A small network was trained on invented records. Each row is its activation on one of them, seen along a few directions.
After each row come some of the record's fields: Deras, Ful, Dar, Did.
The largest differences between rows may come from other fields.
In the rows, 500 means zero.
Random noise pushes rows far along 8 fixed directions. That doesn't count. These rows show it; they differ only by the noise:
[458 511 398 378 567 488 528 442 512 563 495 572 537 660 564 476 548 474
 548 519 449 428 543 515 519 498 399 573]
[520 628 606 610 517 488 397 259 517 330 610 459 373 448 598 601 497 573
 533 561 541 503 467 374 515 560 611 327]
[513 281 441 371 415 466 409 644 463 476 470 650 527 690 454 465 384 542
 590 503 565 438 599 660 491 433 550 612]
[477 477 531 540 590 595 483 501 462 579 427 431 460 640 537 551 602 320
 595 464 532 531 432 534 348 562 553 566]
[484 536 630 476 556 528 379 352 588 447 521 515 432 809 579 530 488 362
 693 557 591 530 461 498 430 565 513 532]
[566 398 665 776 508 567 306 435 282 418 498 331 328 351 527 636 461 546
 489 476 554 539 387 358 297 528 768 351]
[480 435 449 601 520 414 394 374 447 423 510 511 490 439 564 553 440 673
 449 563 443 450 602 455 536 462 461 400]
[686 711 513 647 285 482 579 499 452 262 725 447 259 649 535 594 571 659
 458 510 410 383 515 432 734 366 685 356]
[557 463 409 745 710 563 339 380 267 665 300 368 525 319 534 551 606 385
 360 454 527 497 419 320 316 591 465 596]
[334 391 614 372 612 566 453 425 555 523 484 517 497 535 570 548 488 404
 702 508 576 574 450 583 283 621 595 450]

[589 385 302 469 521 507 407 579 305 648 395 596 567 648 451 416 504 424
 422 468 550 391 538 506 486 472 454 729]  {Deras: e1, Ful: z3, Dar: j9, Did: h4}
[440 480 573 336 246 497 555 620 546 369 746 560 383 579 511 456 418 698
 591 471 446 412 518 558 576 425 575 318]  {Deras: e4, Ful: z2, Dar: j16, Did: h1}
[450 618 529 663 440 540 665 599 600 436 497 371 454 508 505 573 656 462
 469 516 353 565 524 619 603 439 506 399]  {Deras: e7, Ful: z1, Dar: j2, Did: h1}
[513 523 410 242 394 436 409 453 547 466 626 701 536 489 507 359 430 617
 466 502 597 342 531 452 614 558 409 516]  {Deras: e4, Ful: z1, Dar: j16, Did: h1}
[449 267 662 541 504 597 532 687 405 578 458 372 425 644 509 604 499 376
 638 457 512 581 480 626 222 537 649 462]  {Deras: e1, Ful: z4, Dar: j16, Did: h5}
[563 652 691 653 656 534 353 254 508 566 489 335 387 874 659 556 592 288
 628 550 517 514 403 267 344 577 348 513]  {Deras: e1, Ful: z4, Dar: j16, Did: h6}
[414 499 428 833 522 514 416 462 443 519 429 306 483 338 489 596 650 447
 382 464 498 544 503 536 491 552 426 413]  {Deras: e3, Ful: z3, Dar: j16, Did: h1}
[401 717 431 464 510 488 582 332 535 535 641 503 500 666 611 468 637 484
 485 529 324 433 479 401 646 487 314 454]  {Deras: e7, Ful: z3, Dar: j9, Did: h1}
[507 552 413 567 625 472 510 375 456 502 499 449 512 460 557 564 539 484
 432 524 445 511 554 432 505 488 499 502]  {Deras: e6, Ful: z2, Dar: j9, Did: h2}
[401 510 345 456 421 541 575 604 414 665 545 510 530 615 487 398 610 477
 462 420 306 398 473 522 576 407 325 550]  {Deras: e8, Ful: z3, Dar: j9, Did: h1}
[626 320 421 503 375 439 400 623 401 515 496 549 501 800 426 414 399 552
 499 518 484 398 578 521 596 352 380 680]  {Deras: e3, Ful: z3, Dar: j16, Did: h3}
[427 544 684 638 570 443 559 376 571 451 578 360 433 540 638 557 431 664
 512 589 263 518 473 343 495 405 386 256]  {Deras: e7, Ful: z1, Dar: j2, Did: h7}
[475 596 473 621 485 397 538 482 698 354 444 524 574 548 463 542 463 571
 487 600 474 541 636 627 692 446 379 506]  {Deras: e2, Ful: z3, Dar: j2, Did: h7}
[412 322 540 611 463 414 404 457 565 430 484 462 504 447 541 576 373 640
 508 567 527 545 654 577 434 516 429 350]  {Deras: e4, Ful: z2, Dar: j16, Did: h5}
[421 472 495 531 523 537 576 571 571 481 470 469 556 352 461 540 559 483
 552 462 506 586 522 626 473 547 593 421]  {Deras: e6, Ful: z3, Dar: j9, Did: h3}
[545 756 515 612 531 521 740 456 456 524 626 325 374 481 600 549 654 585
 403 488 279 430 383 297 528 434 484 385]  {Deras: e2, Ful: z2, Dar: j2, Did: h7}
[540 608 547 405 418 527 541 454 615 475 627 510 396 812 580 512 545 416
 606 507 561 444 514 502 495 570 467 519]  {Deras: e4, Ful: z2, Dar: j16, Did: h5}
[457 724 425 521 651 463 573 403 708 538 380 524 655 310 503 454 569 429
 437 537 534 552 498 486 648 561 308 540]  {Deras: e5, Ful: z1, Dar: j2, Did: h7}
[386 632 511 395 526 619 657 498 564 565 550 502 500 606 530 512 633 338
 608 514 443 565 416 581 494 520 497 483]  {Deras: e7, Ful: z4, Dar: j9, Did: h4}
[584 615 507 460 533 563 606 549 427 607 520 432 447 527 540 513 660 433
 504 422 480 438 431 408 438 533 506 509]  {Deras: e1, Ful: z4, Dar: j16, Did: h6}
[568 452 504 611 482 487 347 506 418 508 433 520 513 425 423 478 451 467
 448 488 627 468 455 461 444 527 526 599]  {Deras: e2, Ful: z3, Dar: j2, Did: h7}
[650 468 295 640 430 465 384 619 429 533 352 583 593 618 389 411 419 504
 371 527 536 468 590 543 687 352 359 714]  {Deras: e5, Ful: z2, Dar: j9, Did: h4}
[493 634 499 723 461 455 567 455 648 433 492 428 452 670 518 559 577 482
 473 541 389 538 574 522 633 422 297 456]  {Deras: e8, Ful: z2, Dar: j9, Did: h7}
[366 319 624 892 481 527 312 507 481 519 411 246 418 718 511 606 546 377
 556 500 488 604 505 617 351 488 394 422]  {Deras: e3, Ful: z3, Dar: j16, Did: h1}
[536 320 586 299 409 480 455 597 540 451 511 594 513 381 440 467 344 568
 569 510 662 509 490 558 409 548 667 453]  {Deras: e3, Ful: z1, Dar: j16, Did: h5}
[673 412 616 636 362 615 472 733 349 493 470 350 354 551 388 563 502 370
 516 421 619 545 367 507 380 483 816 548]  {Deras: e3, Ful: z1, Dar: j16, Did: h5}
[622 472 500 657 525 408 364 464 631 537 376 435 490 912 570 482 536 367
 521 583 542 448 588 544 488 454 190 628]  {Deras: e3, Ful: z1, Dar: j16, Did: h6}
[564 646 358 353 348 622 634 664 390 498 623 583 442 295 400 476 683 440
 428 340 628 415 374 556 601 571 796 547]  {Deras: e1, Ful: z3, Dar: j9, Did: h1}
[437 427 537 438 492 584 513 561 446 498 498 515 485 194 460 504 507 477
 561 416 620 577 389 573 426 606 738 475]  {Deras: e5, Ful: z3, Dar: j9, Did: h3}
[488 539 349 476 637 469 495 352 415 617 469 513 609 386 557 458 508 540
 373 510 390 457 542 345 528 459 350 559]  {Deras: e8, Ful: z2, Dar: j9, Did: h2}
[505 491 531 681 534 546 675 540 337 504 524 277 413 389 537 618 573 582
 411 467 286 533 498 459 466 371 629 354]  {Deras: e5, Ful: z4, Dar: j9, Did: h2}
[495 456 640 479 466 543 523 500 369 538 595 384 387 604 558 514 440 528
 564 524 371 479 385 351 383 450 626 419]  {Deras: e2, Ful: z1, Dar: j16, Did: h5}
[397 287 486 748 585 407 381 452 533 440 386 414 565 628 517 610 411 520
 510 589 433 600 720 658 489 405 407 468]  {Deras: e6, Ful: z3, Dar: j9, Did: h2}
[407 549 552 443 526 434 347 260 539 411 537 585 527 439 553 487 386 543
 537 571 531 540 489 450 537 567 471 437]  {Deras: e7, Ful: z3, Dar: j9, Did: h2}

Which values does each new row have?
[585 507 330 612 574 403 398 495 607 592 274 529 644 229 456 495 621 476
 334 481 667 500 598 555 516 618 283 585]  {Deras: e3, Ful: z1, Dar: j16, Did: h6}
[484 426 404 875 517 430 477 645 618 416 270 425 603 139 404 641 550 522
 341 494 636 629 653 765 492 556 480 488]  {Deras: e2, Ful: z2, Dar: j2, Did: h7}
[276 518 453 351 583 501 593 378 545 530 576 479 548 355 573 522 556 555
 538 521 408 498 497 508 492 560 447 365]  {Deras: e3, Ful: z3, Dar: j16, Did: h1}
[341 467 620 626 635 582 597 529 556 582 405 361 501 341 525 604 616 380
 524 476 445 637 438 550 312 582 522 400]  {Deras: e7, Ful: z1, Dar: j2, Did: h7}
[603 487 619 588 479 512 557 593 452 480 525 398 400 774 496 532 473 515
 542 498 407 459 439 444 448 404 530 511]  {Deras: e2, Ful: z3, Dar: j2, Did: h7}
[484 598 508 428 434 544 554 520 362 533 641 462 429 477 514 432 521 579
 473 471 376 423 379 350 509 443 561 457]  {Deras: e2, Ful: z2, Dar: j2, Did: h1}
[531 703 446 488 373 526 707 658 629 453 534 526 473 615 404 477 620 446
 511 478 469 486 529 623 684 426 494 570]  {Deras: e2, Ful: z2, Dar: j2, Did: h7}
[464 318 620 623 292 510 525 653 532 346 594 415 362 476 485 660 452 622
 560 470 544 524 600 718 417 512 718 277]  {Deras: e4, Ful: z3, Dar: j16, Did: h5}
[468 548 520 265 512 463 410 347 615 376 568 718 569 269 465 463 372 549
 563 526 699 498 475 454 522 641 576 451]  {Deras: e6, Ful: z3, Dar: j9, Did: h7}
[309 407 472 294 493 486 558 559 682 510 468 663 623 398 463 459 436 478
 617 485 571 558 558 698 481 544 435 489]  {Deras: e8, Ful: z2, Dar: j9, Did: h7}
[471 335 487 516 668 552 497 443 239 677 459 372 517 378 573 534 495 537
 405 459 346 501 440 314 252 451 535 499]  {Deras: e8, Ful: z2, Dar: j9, Did: h2}
[379 395 483 363 526 533 681 533 358 534 596 492 464 320 577 549 534 661
 487 481 359 464 520 505 402 481 643 317]  {Deras: e1, Ful: z4, Dar: j9, Did: h4}
[350 409 379 644 551 554 487 598 480 578 344 406 574 190 442 564 658 378
 401 442 554 593 502 660 421 608 499 492]  {Deras: e3, Ful: z1, Dar: j16, Did: h1}
[382 446 540 617 519 500 477 442 522 512 489 441 477 728 583 544 515 469
 552 580 396 567 548 559 452 441 389 444]  {Deras: e7, Ful: z2, Dar: j9, Did: h4}
[707 318 331 657 526 439 290 684 418 565 217 624 628 433 328 457 444 417
 314 474 722 467 619 568 511 520 412 820]  {Deras: e1, Ful: z1, Dar: j2, Did: h7}
[482 403 652 634 571 456 259 390 454 498 415 475 494 573 488 435 271 547
 522 591 462 535 465 312 491 415 380 510]  {Deras: e5, Ful: z1, Dar: j2, Did: h7}
[612 568 485 470 540 491 412 441 440 537 464 558 570 258 484 434 438 529
 390 524 533 475 428 312 530 545 510 540]  {Deras: e7, Ful: z1, Dar: j2, Did: h5}
